A small network was shown many inputs. Here are its activations along a few directions, one row for each input.
Each table varies a few parts of the input and shows all the possible inputs, shuffled.
A made-up example of a description, with smaller parts first: one of 3 separate values, together with either a single point or one of 11 places around a ring or (one of 4 places along a line, together with one of 8 places around a ring).
Shared parts are said once, and a part with two or three values counts as separate values.

Other details of the inputs shift rows strongly along three fixed directions, in all tables alike. That doesn't count.

A family of inputs:
x1: [ 24  11  -2 -11  13  -3   4 -12   8  -1  -5]
x2: [ 18  15  -7 -11  16  -1   4 -15   2   4   4]
x3: [  9   1  -3   1   4 -28 -19  17  -3  -3   6]
x4: [ -2  -5  -6   1   9 -31 -10  15  -4  -6   2]
x5: [ 16   6  -1  -7  25   0   8 -14   4   3   1]
x6: [  5 -13  13   8 -13  16  -7  30 -17  21  -8]
x7: [  0 -17  13   7 -12  16  -5  28 -16  19 -10]
x8: [ 9  5 12 -1 -4 33 22  2 -8 16 -8]
x9: [  1  -2   8   4  -8  26   3  12 -14  21   0]
x10: [-44 -12  -5  18 -18 -10 -24 -12  10  -8 -18]
x11: [ -3  -9  -7   0   9 -24 -15   9 -10  -9   4]
x12: [-12 -13   6   8 -11  16  -9  19 -18  21  -2]
x13: [ 11  13  11  -1 -16  30  18   7   0   0   3]
x14: [-26   6  -1  11 -11  17   2 -24  24 -21  -1]
x15: [ -9  -9  -5 -10   8 -25 -15   3 -11   7   5]
x16: [ 19   8   2 -11  13  -2  11 -12   0 -10   9]
x17: [-43  -7  -4  20 -22 -10 -23  -4  13 -16  -7]
x18: [ 34  -8 -19   7   0 -12  22 -21   3  -1  10]
x19: [  9   4   9   0  -9  33  24   4 -10   1  -4]
x20: [ -5  -7  -6  -2   8 -27 -13  15  -3 -10   9]
x21: [-19  12  -4  13 -17  15  -4 -31  16 -21  -6]
x22: [ -9  -5  -8  -1   8 -33 -10  13   0  -4  10]
x23: [  2 -13  16  11 -12  12  -1  33 -15  12  -3]
x24: [-41 -11  -2  22 -19  -6 -33 -14  14  -8 -13]
x25: [ 16   9   6   0 -13  32  14   1  -8   5  -8]
x26: [ -2  -5  -4   2  10 -26 -19  14  -1  -9  14]
x27: [  1  -9  -3  -3   6 -24 -20   5 -10  -3   4]
x28: [  8   1  -1  -2  13 -18   6   5   0  -6  -2]
x29: [ 17   4  -3 -13  18  -3  11 -11   7  -2  -6]
x30: [ 17  14  -2 -17  11  -3   6 -17   0   5   6]
x31: [ -2  -6   1  -6   3 -30 -11  14  -4  -5   6]
x32: [-22  14  -2  11 -19  15  -2 -25  23 -21  -1]
x33: [-23   8  -3  15 -11  17  -3 -31  18 -21  -4]
x34: [-10  -9   8   5 -18   7  -1  31 -10  10   5]
x35: [-10 -12 -16  -6  10 -25 -20   2   0   7   1]
x36: [19  9  8 -9 13 -6 12 -8  8 -8  6]
x37: [ 18   4  -7  -9  21   1   9 -12   3  -8  -1]
x38: [ 22  13   1 -13   7  -4   9 -12  -2 -10   7]
x39: [ -6  -7   0  -5  10 -30 -11   4 -12   7   0]
x40: [ 15   8  -3 -10  17  -1  14  -4  12  -6  13]
x41: [ 22  14   7 -12   7  -8  10  -9   7  -7   4]
x42: [ -8 -14  -1   1 -14  12  -1  26 -18  26  -6]
x43: [  3  -4  -3   4   9 -26 -18  16  -1  -5   8]
x44: [ 19   2  -1 -11  21  -1   8 -12   9  -2  -4]
x45: [ -5 -15   6  10 -13  16  -7  23 -19  10  -7]
x46: [ -9  -8   0  -6   5 -30 -15  10   2  -4  16]
x47: [-23   5   3  14 -10  14   2 -26  25 -19  -9]
x48: [ -7  -6  -1  -7   4 -32  -8  13  -7  -7   9]
x49: [-47  -5  -4  23 -22 -10 -30  -8  20 -14   5]
x50: [ 15   8  -7  -8  17  -4  17  -9  -2 -11   1]
x51: [  0 -12   0  -3   8 -23 -14   8 -12  -6   8]
x52: [ 20  15  -2  -7  17  -3   4 -15   4   3   0]
x53: [ -6  -5   0  -4   4 -31 -17  10   3  -4  18]
x54: [ 22 -11  -4  18 -29  25  31 -10  -6  10   2]
x55: [-25   4  -8   9 -11  16   1 -30  16 -18 -14]
x56: [ -8  -7  -8   2  13 -23 -25   0  -5   5   6]
x57: [ 13   8  -1 -13  12  -6  19 -12  -4 -11   3]
x58: [  1 -11  14   8 -14  10   2  35 -17  12  -5]
x59: [  9  -9  12   5 -18  13  -8  30 -19  21 -10]
x60: [ 13   2   2   1  14 -14  -3   5   4  -6   4]
x61: [ -5  -6  -3   6  14 -24 -24   1  -3   5   3]
x62: [-30   6  -7   7  -9  17   0 -34  17  -7  -9]
x63: [11  6 14  2 -9 28 30 10 -5  6 -9]
x64: [ 19  17  -4 -10  10  -4   9  -4  12  -5  13]
x65: [ 13  10  -5 -12  15  -4  17  -3  11  -7  11]
x66: [ -3  -7   9   9 -16   5   4  33 -17  10  -4]
x67: [  0   0  -1  -7  -1 -32 -18  12   0  -2  16]
x68: [ 17   8   0  -8  17  -6  16  -6   8 -10   0]
x69: [ 15   2 -11 -15  22   2   7 -13  10   7   3]
x70: [ -7 -12  11   7 -14  11  -4  30 -13   5   5]
x71: [-19  13   2  14 -18  12  -2 -27  24 -18 -10]
x72: [-20  11  -7  12 -17  16  -7 -33  18 -18 -12]
x73: [ -2  -9  13  13 -10  16  -7  24 -19  23  -3]
x74: [ 14   8  -3  -9  22  -3  11 -14   3   2  -1]
x75: [-31   8  -8   8  -8  14   4 -34  15  -6 -11]
x76: [  1 -13   1 -10   7 -27 -14   9  -7   4  -3]
x77: [ 13   2 -12 -11  11 -12 -10  -1   1  11   4]
x78: [-28   9  -3  10 -14  13   9 -22  20 -20  -5]
x79: [ 18   5  -4  -7  20   1  11 -10   2 -11   5]
x80: [  4   9   8  -2 -12  29  29  10  -1   7   2]
x81: [ -2  -8   2   2 -19  14 -12  24 -15  26  -2]
x82: [ 17   6 -10 -13  20   2   5 -13  10   7   5]
x83: [ 15   6  -4 -15  13  -6  17 -13  -4  -7  -3]
x84: [10  3 13  1 -1 35 19  1 -6 17 -6]
x85: [ 13   2  10  -3  -7  31  26   7  -7  14 -15]
x86: [-29   9  -3  12  -8  12   4 -34  16  -7 -14]
x87: [ 10   8  -4 -18  16  -5  17 -15  -3   5   2]
x88: [ -8 -15   0   0 -15  15  -5  25 -15  25  -5]
x89: [-43  -9  -2  23 -20  -8 -27  -7  16 -16  -5]
x90: [-10 -11 -17  -6  11 -27 -17   3  -3   8   0]
x91: [ 16   7 -10 -10  19  -3  15 -10  -2  -7  -5]
x92: [ -2 -11  -7 -10   8 -23 -21   5  -4  12   8]
x93: [ -9 -17   2   3 -13  17  -8  23 -13  25  -3]
x94: [ 14   9  13   4 -10  31  21   9   0   4   0]
x95: [ -5  -8  11   9 -15  10  -6  29 -12   5   7]
x96: [13 12 12  1 -9 31 14 -2 -6 16 -6]
x97: [ 20   8  -7  -7  19   1   6 -12   3  -7   1]
x98: [ 17   8   4 -13  12  -5  14  -7   8  -9   7]
x99: [-29   4  -6   9  -6  19  -3 -35  19  -7  -7]
x100: [  8   6  11  -3 -11  32  26  11  -3   1   1]
x101: [ -2 -11  -5  -7   6 -25 -14   7 -12  -4   0]
x102: [  3  -2  11   9 -21   6  -8  30 -13   9  -1]
Each input here is: one of 2 separate values, together with either a single point or (one of 5 places along a line, together with one of 10 places along a line).
Changing only the choice among 2 separate values turns x18 into x54. The same change can be made to x32. Which row results?
> x13
Changing only the choice among 2 separate values turns x8 into x74. The same change can be made to x87. Which row results?
> x75
Changing only the choice among 2 separate values turns x19 into x11. The same change can be made to x16. Which row results?
> x33
Which other rows does x92 become when the place on the line of 10 takes its other values? List them by row number.
> x6, x9, x16, x27, x36, x53, x73, x94, x95
Which other rows does x93 become when the place on the line of 10 takes its other values? List them by row number.
> x7, x12, x23, x45, x46, x51, x70, x84, x98
Which other rows does x74 become when the place on the line of 5 takes its other values? List them by row number.
> x5, x52, x61, x86
Which other rows does x65 become when the place on the line of 5 takes its other values? List them by row number.
> x22, x40, x49, x64
Which other rows does x92 become when the choice among 2 separate values takes its other values? List them by row number.
> x82

A family of inputs:
x103: [-6 -8  5 11 -8  0 -7 11 -5  2 -4]
x104: [ -8 -11  -6   6  -2   5 -12   6  -8  10  -7]
x105: [ -6   5   5   1  -4  14   8 -11   6  -6  -1]
x106: [14  5  2 -5 -3 16 22  7 -4  6  3]
x107: [ -9  -7   1   5 -12  -1  -3  12  -7   2  -1]
x108: [11  4  4  3 -1 13 17  1  2  3 -4]
x109: [  1   0  -2  -9  11 -22 -14   8   2   1   9]
x110: [ -7  -2   2  10  -5   1 -10  14  -1   5  -3]
x111: [ 1  7  5  1 -3 14  8 -8  1 -5 -2]
x112: [-13 -10   0   1  -3   3  -9   7  -8  13  -8]
x113: [ 10  -3  -5  -8   8 -26  -5  10 -11  -3   5]
x114: [ -2   3   0   5  -3  15   6 -11   6  -8  -1]
x115: [16  6  6 -3 -2 15 17  5 -3  4 -3]
x116: [-13   3  -7   9 -16   7  -6 -39  15  -1  -4]
x117: [ -4   5   3   7  -2  12   9 -12   7  -6  -3]
x118: [ -1  -5  -1  -7  11 -24 -10   4  -3  -3  11]
x119: [-1 11  3  0 -5 14  3 -6  8 -3 -4]
x120: [  7  -2  -6  -4  12 -20 -15   9   1  -3   6]
x121: [-6  8  2  0 -4 14  9 -8  7 -1  3]
x122: [ 9  4  6 -3 -2 14 17  2  2  3 -2]
x123: [  5  -6  -2  -8   9 -26  -6   8  -2   1   9]
x124: [ 35   5  -7 -15  19  -6  18   5  -6  -2   8]
x125: [-13 -10  -2   1  -4   4  -9   7  -7  14  -4]
x126: [-10  -5  -8  -7  10 -24 -18 -11  -1   0  -4]
x127: [ -6  -5  -2  11  -7   3 -10  12  -6   2   1]
x128: [-11  -3   4   6  -7   1  -8  12  -6   4   1]
x129: [-29   6 -14  -2   8 -20 -11 -52  27 -19  -7]
x130: [ -7  -6  -1  11 -10  -2  -2  12  -7   1  -3]
x131: [ 8  1  2  2 -3 16  9 -4  4 -4 -2]
x132: [ 25   6   2 -15  16  -9  10  -4  -1  -5   4]
x133: [ 30   4  -4 -12  18  -7  15   1   0  -1   6]
x134: [  1  10  -5  -4  13 -14   3 -22  12 -12   4]
x135: [ -8  -8   6   5 -10   1  -7  12  -5   2  -2]
x136: [ 6  3  6 -3 -3 15 13 -1  3  1  2]
x137: [ -9  -2   4   4  -7   2 -11  14  -2   5  -1]
x138: [ -8  -1   3   7  -8   1 -10  11  -9   3  -1]
What do these inputs look like to the network?
> either a single point or (one of 5 places along a line, together with either a single point or one of 6 places along a line)
Which other rows does x108 become when the place on the line of 6 takes its other values? List them by row number.
> x103, x110, x117, x130, x134
A walk changes only the place on the line of 5. It starts at x118 and steps to x105. List the rest of the walk in order.
> x111, x117, x114
Which other rows does x107 become when the place on the line of 6 takes its other values? List them by row number.
> x105, x122, x128, x135, x137
Which other rows does x104 become when the place on the line of 5 takes its other values? List them by row number.
> x112, x125, x126, x129
